A small network was trained on made-up records. Each row is its average activation on records with the value named, seen along a few directions.
Values that are neighbours, or in one group, have similar rows; names and order tell nothing.
(in the rows, 500 means zero)
Strong random noise was added to every row along 16 fixed directions; ignore it. To show where, here is one row again and again, with new noise each time:
[260 464 592 527 387 602 619 690 596 514 476 734 566 575 507 340 479 452
 519 651 451 373 587 385 555 512 429 621 344 432]
[295 589 541 480 475 718 510 622 504 458 646 566 362 373 395 468 569 351
 409 705 596 554 590 444 404 355 478 411 578 427]
[531 574 692 439 551 450 525 655 905 256 406 511 449 495 456 468 149 292
 537 342 668 552 500 609 366 778 434 798 521 654]
[567 617 516 390 483 615 584 590 501 642 597 511 578 407 449 542 508 561
 411 615 412 395 488 560 382 379 532 316 614 443]
[639 576 565 421 472 411 486 581 455 205 489 527 622 449 537 445 335 385
 452 477 451 612 638 579 466 464 615 356 423 413]
[585 332 451 489 548 550 553 528 387 451 559 409 499 700 388 608 501 629
 418 397 527 530 557 495 545 479 552 417 499 536]
[510 539 258 615 447 629 532 455 384 752 487 646 462 495 560 408 468 619
 708 522 339 577 363 638 590 366 438 494 661 560]
[460 529 403 713 667 646 359 469 426 504 542 468 331 385 397 702 329 301
 403 439 537 823 404 505 451 487 503 413 558 512]
[709 595 460 219 264 386 369 149 663 319 310 339 554 513 671 599 350 243
 395 274 599 768 458 770 454 746 605 545 574 353]
[275 489 601 623 290 807 466 457 666 460 413 561 432 597 588 630 351 400
 488 428 245 740 724 443 441 503 447 458 446 461]
[400 594 573 459 291 261 337 402 628 273 445 512 608 477 453 643 771 381
 468 651 305 716 603 554 559 554 536 439 366 450]
[498 462 410 661 726 392 337 349 298 683 544 379 510 363 579 583 506 682
 514 432 434 418 375 366 596 418 472 523 433 597]
[475 417 676 723 511 519 390 520 281 315 395 689 395 353 442 497 701 372
 422 721 484 882 586 522 503 428 680 496 384 519]
[453 541 345 283 528 446 544 365 504 509 586 399 503 578 621 266 441 441
 567 453 678 446 479 541 594 546 413 678 690 497]
[467 717 644 330 601 476 609 539 567 736 520 657 666 339 545 223 474 496
 579 758 500 286 348 622 426 463 452 678 655 526]
[716 621 314 315 441 514 675 638 664 487 549 434 531 475 537 475 264 419
 405 412 557 512 497 667 412 610 551 489 718 511]
[481 349 445 445 356 447 403 379 497 392 379 485 607 774 389 754 405 457
 388 319 593 500 397 513 628 628 543 458 177 302]
[248 653 156 559 421 560 404 450 446 610 651 477 440 319 572 490 453 592
 550 561 416 438 504 423 604 278 424 482 497 527]


Values of J:
j8: [455 585 596 454 381 630 501 435 606 606 443 461 417 555 597 666 486 627
 595 462 419 419 533 508 405 430 483 480 510 518]
j7: [366 559 408 482 439 650 746 854 599 531 634 686 288 609 391 282 584 557
 698 696 693 278 508 486 489 399 416 596 574 587]
j1: [436 333 544 904 594 668 489 632 517 689 392 765 505 460 381 462 355 336
 545 404 364 521 325 360 491 614 350 448 351 385]
j5: [760 545 683 632 576 269 572 743 513 401 334 579 465 442 406 688 550 659
 649 549 546 409 401 581 373 482 659 476 372 638]
j6: [534 416 530 485 396 477 400 384 308 471 480 589 615 568 387 446 735 626
 532 559 326 539 514 587 607 366 534 341 429 463]
j9: [495 737 344 629 584 403 570 648 360 464 578 488 460 208 774 314 459 412
 522 690 469 484 667 359 468 362 625 439 479 494]
j2: [522 659 609 605 314 515 500 531 687 462 308 473 408 163 900 529 341 489
 482 482 335 513 720 380 331 553 601 584 460 544]
j3: [339 396 877 636 519 659 504 456 561 457 360 522 478 495 529 519 488 611
 475 492 428 500 719 376 358 476 557 627 353 608]
j4: [350 489 519 652 318 919 551 401 382 697 430 491 236 553 678 670 570 666
 519 563 438 538 641 400 395 262 647 408 420 488]
j10: [563 205 503 674 659 418 538 605 351 320 552 448 492 740 480 477 532 561
 540 318 407 595 677 318 641 546 428 392 475 565]
J is arranged as a ring.
Q: Going along J from j10 by way of its neighbour j2, in what order are j7, j1, j5, j3 met?
A: j5, j3, j1, j7
Q: What is the length, in steps, of the shortest route from j6 to j4?
A: 2

Values of N:
n12: [556 480 363 588 485 528 421 510 420 523 490 590 482 553 483 538 360 495
 656 373 452 500 357 536 585 448 402 352 461 405]
n6: [581 648 546 450 517 473 492 531 590 626 436 574 572 445 377 667 394 531
 481 563 518 437 276 685 412 499 575 528 417 543]
n8: [572 365 592 648 647 567 610 619 476 586 523 441 505 575 514 586 552 453
 293 531 348 635 634 358 459 630 568 450 538 558]
n3: [680 350 479 564 148 499 449 367 508 482 269 559 449 578 657 569 664 566
 620 324 400 541 494 541 534 573 525 388 380 359]
n13: [615 437 537 605 589 458 492 551 442 453 431 469 484 300 721 399 346 351
 340 399 615 466 543 310 477 634 587 564 339 414]
n1: [437 448 530 520 475 669 512 476 354 678 470 595 488 674 444 675 528 503
 508 533 544 430 347 467 524 419 483 334 413 288]
n2: [443 481 548 405 382 558 592 679 415 151 493 582 410 498 517 390 402 503
 433 586 735 521 743 505 485 375 687 578 372 501]
n11: [471 438 499 559 662 540 659 552 482 810 591 447 567 494 623 380 659 468
 415 592 378 409 533 281 494 591 401 477 693 458]
n7: [532 460 510 375 453 574 628 451 499 505 477 416 498 740 503 628 507 572
 387 526 529 591 583 587 495 551 654 580 536 561]
n14: [486 385 547 492 542 330 520 632 452 283 555 509 546 345 461 271 628 505
 402 564 608 385 646 358 544 511 519 567 431 519]
n5: [458 518 530 470 590 504 517 333 402 580 474 454 595 625 640 441 432 439
 500 496 442 569 520 498 552 528 538 552 492 457]
n15: [484 404 444 614 356 410 470 524 492 376 400 591 487 449 550 427 606 416
 465 511 477 589 576 438 587 590 542 554 329 462]
n4: [728 436 562 465 590 515 499 313 196 502 449 419 652 556 631 518 426 633
 454 421 313 671 588 579 503 370 652 318 589 464]
n9: [527 622 528 536 537 403 304 335 346 361 431 493 332 415 642 523 474 435
 705 488 627 641 423 572 523 388 551 526 459 494]
n10: [352 540 466 693 527 464 291 429 586 366 476 399 316 514 424 757 404 590
 707 311 501 551 478 452 493 419 400 494 379 637]
N is arranged as a line.
Q: What is the length, in steps, of the shortest route from n1 to n14?
A: 12
Q: List every value one step from n13, in the order listed.
A: n5, n15
Q: List every value one step from n4, in the order listed.
A: n2
Q: List every value one step from n11, in the order listed.
A: n3, n10
Q: List every value one step from n9, in the order listed.
A: n12, n7
